A small network was shown many inputs. Here are its activations along a few directions, one row for each input.
Each table varies a few parts of the input and shows all the possible inputs, shuffled.
Descriptions start from the smaller parts, as in this example, which fits no table here: ring(8) and (point or ring(11) or (values(3) and line(4))).
Shared parts are said once, and a part with two or three values counts as separate values.
In the rows, 128 means zero.

Rows:
R1: [132 124 112 112 133 152 126 144 109 119 121 149 117 107 129  89 141 145
 117 128]
R2: [141 112 129 128 104 134 120 168 100 118 133 134 124 128 127 113 128 136
 133 123]
R3: [130 145 116 135 133 116 117  94 139 142 144 105 132 139 113 150 124 119
 149 157]
R4: [130 136 114 145 103 108 132 124 113 137 146 102 133 148 109 150 114 124
 136 130]
R5: [ 72  82 241 142 135  64 182 163 197  88  43 171 127 137 174 178 120  85
  91  63]
R6: [124 140  89 135 143 130 139 113 101 128 117 119 130 120 118  83 129 138
 111 121]
R7: [130 157 103 122 167 151 117  74 135 151 131 117 140 121 128 110 138 132
 124 131]
R8: [140 127 138 115 123 140 112 127 154 130 153 130 121 124 126 153 133 128
 153 162]
R9: [133 126 104 150 113 111 132 137  90 129 126 103 136 141 119 109 114 128
 124 119]
R10: [138 122 136 126  96 132 122 156 127 122 156 131 121 136 120 154 124 132
 143 134]
R11: [139 138 125  99 157 172 110 106 143 142 139 146 129 107 145 116 144 141
 128 140]
What do these inputs look like to the network?
> point or (values(2) and ring(5))
Change only the values(2) part in R2. List by row number the other rows that result.
> R9

Rows:
R12: [162 180  31 126 146 164  95  54  94 173 190  75 140 126  94 100 127 151
 153 185]
R13: [140 109 165 133  62 120 131 187 131 119 169 132 124 152 123 191 113 127
 147 118]
R14: [120 134 113 144 158 131 141 110  96 139  86 118 153 127 147  73 126 128
  87  70]
R15: [112 129 174 139 157  95 123  86 189 134 111 118 140 143 143 180 122  93
 147 143]
R16: [178 164  54  97 125 200  70 107  90 157 204 115 119 110  93  96 149 166
 169 191]
R17: [136 110 131 112 138 164 122 164  90 121 106 160 134 110 161  72 137 148
  97  85]
R18: [133 104 193 105 132 132 109 141 189 122 128 150 122 120 155 175 138 112
 154 157]
R19: [129  92 121 142  83 103 142 205  87  85 117 136 105 127 111  98 120 135
 129 130]
R20: [119 132 145 161  83  81 142 132 128 136 145  96 139 174 112 200 101 106
 135 107]
R21: [110 115 105 168 102  63 160 150  84 109  94  99 125 145  99 105 109 116
 119 121]
R22: [ 89 147 143 120 188 124 159  73 181 126  86 148 128 110 142 123 143 119
  96 105]
R23: [109 121 161  88 163 160 142 126 176 114 100 188 109  90 156 121 152 136
 104 122]
What do these inputs look like to the network?
> values(2) and (point or ring(5))
The inputs of R16 and R12 match in every part but the values(2) part. If R17 is changed in the same way as R16 into R12, which row does it become?
> R14
Change only the values(2) part in R15. List by row number the other rows that result.
> R18

Rows:
R24: [141 159  63 133 176 141 108  61 103 156 123  91 143 114 115  65 137 134
 133 161]
R25: [128 114 189  97 137 150 122 122 205 133 139 156 126 118 165 190 134 118
 136 141]
R26: [102  75 170 113 117 109 166 210 126  73  66 189  98  98 148  90 140 134
  97 105]
R27: [113 177 104 125 175 123 127  34 170 158 137 108 133 127 102 148 138 117
 143 163]
R28: [142 125  89 191  27  49 131 165  56 133 173  50 133 196  67 185  78 111
 163 145]
R29: [143 162  42 133 144 169 126 100  49 156 135  99 147 119 115  43 133 161
  90  89]
R30: [165 141  72  94 126 213 101 150  62 142 166 156 126 101 134  57 144 179
 114 116]
R31: [116  93 226 113 121 129 131 174 171 114  94 175 128 128 170 170 137 109
 118  81]
R32: [136 153 132  88 155 174  95  87 191 137 168 150 107 105 121 163 156 135
 161 186]
R33: [161 136  93  92 160 188  78 113 119 137 156 139 118  96 132  82 150 153
 153 186]
R34: [170 102 125 155   9  98 110 223  84 111 211  90 114 170  77 187  99 132
 193 168]
R35: [ 90 116 191 158 146  81 154 124 156 119  71 133 152 155 160 158 116  93
  98  54]
R36: [ 81  98 137 161 139  69 190 159 115  80  38 142 116 122 133  76 117 113
  76  78]
R37: [104 141 160 140 162  99 151  71 184 144 114 114 149 142 153 178 114 104
 117 117]
The inputs of R32 and R27 match in every part but one. If R34 is changed in the same way as R32 into R27, which row does it become?
> R28
What do these inputs look like to the network?
> values(2) and (point or line(6))
Change only the values(2) part in R26. List by row number the other rows that result.
> R36

Rows:
R38: [146 127  93 106 150 151 109 111 123 134 133 127 119  99 131  89 138 142
 141 187]
R39: [116 136 140 133 186 130 127  85 154 133  93 123 147 120 153  99 136 116
 113 108]
R40: [107 111 179 118 115 126 148 161 141 118 100 170 124 130 151 156 132 122
  98  76]
R41: [163 135 119 123 108 158  80 142  97 146 166 117 136 139 116 128 135 136
 160 135]
R42: [ 91 129 169 133 140  96 160 109 161 129  86 143 132 137 140 166 127 106
 102  91]
R43: [118 118 137 119 172 134 129 123 155 105  92 148 118  99 141  80 145 126
 125 141]
R44: [134  97 149 144  94  88 132 166 144 102 137 114 116 139 119 159 110 115
 158 169]
R45: [133 171  94 134 127 136 111  83 121 155 165 104 132 145  93 150 131 129
 147 138]
R46: [148 143  96  98 133 184 119 117 108 152 160 140 131 111 141 110 133 159
 112 127]
R47: [103 115 182 139 149  88 138 116 155 130  75 132 141 140 153 154 124  96
 117 105]
R48: [143 145  94 121 164 149 107  73 122 161 134 103 147 121 144 108 126 131
 128 155]
R49: [ 92 110 165 118 128 100 160 147 161 100  87 168 102 117 128 148 136 116
 112 123]
R50: [119 132 140 152  98  92 153 122 150 131 150 101 135 158 118 188 103 112
 133 121]
R51: [149 152 108 117 101 165 101 135 102 146 179 128 127 137 103 140 137 146
 144 122]
R52: [104  95 178 124 136  92 138 152 155 101  75 158 112 120 142 135 133 107
 128 137]
R53: [148 136 105 125 120 132  91 128 117 127 151 116 114 126  93 119 141 130
 173 184]
R54: [132 116 153 160 106  85 132 129 144 131 138  90 145 160 131 177  99 103
 148 136]
R55: [123 125  63 168  76  91 161 172  30 112 121  98 124 146  86  76 106 143
 102  94]
R56: [135 152  93 118 115 139 113 121 121 127 164 127 104 123  80 132 144 140
 158 171]
R57: [119  97 192 124 123 118 127 166 134 119  89 159 134 133 165 145 130 113
 115  89]
R58: [134 114 151 136  72 121 142 174 130 121 164 126 129 150 130 179 109 130
 130 106]
R59: [121 113 137 137  86  96 153 160 150 101 149 124 105 136 107 171 113 124
 143 154]
R60: [121 133 140 113 153 168 139 130 140 122 118 161 131 109 150 102 142 143
  96  79]
R61: [146 154 107 141 133 129  89  91 116 155 153  92 142 147 106 138 128 119
 161 151]
R62: [133 118 152 118 161 161 117 136 134 123 106 149 139 112 164  89 141 133
 112  92]
R63: [136 110  74 175  84  84 140 179  26 113 108  88 134 149  99  64 103 133
 118 108]
R64: [106 133 125 113 166 141 151 116 161 104 104 160 110  96 127  93 148 136
 111 127]
R65: [161 126 108 105 139 178  98 124 103 153 148 127 140 113 154  97 132 148
 127 139]
R66: [104 151 127 127 179 137 149  78 161 132 104 135 138 117 139 112 138 127
  98  94]
R67: [133 143  81 100 145 157 131 103 128 133 146 139 110  97 118 102 140 152
 126 174]
R68: [147  97 163 143  80 113 121 180 124 121 153 115 139 152 143 168 106 121
 147 120]
R69: [131 161  82 114 158 155 129  66 127 161 147 115 138 119 131 121 129 142
 113 142]
The inputs of R49 and R52 match in every part but one. If R40 is changed in the same way as R49 into R52, which row does it become?
> R57
What do these inputs look like to the network?
> values(2) and (point or (values(3) and ring(5)))
Change only the values(3) part in R62. List by row number the other rows that result.
> R39, R43
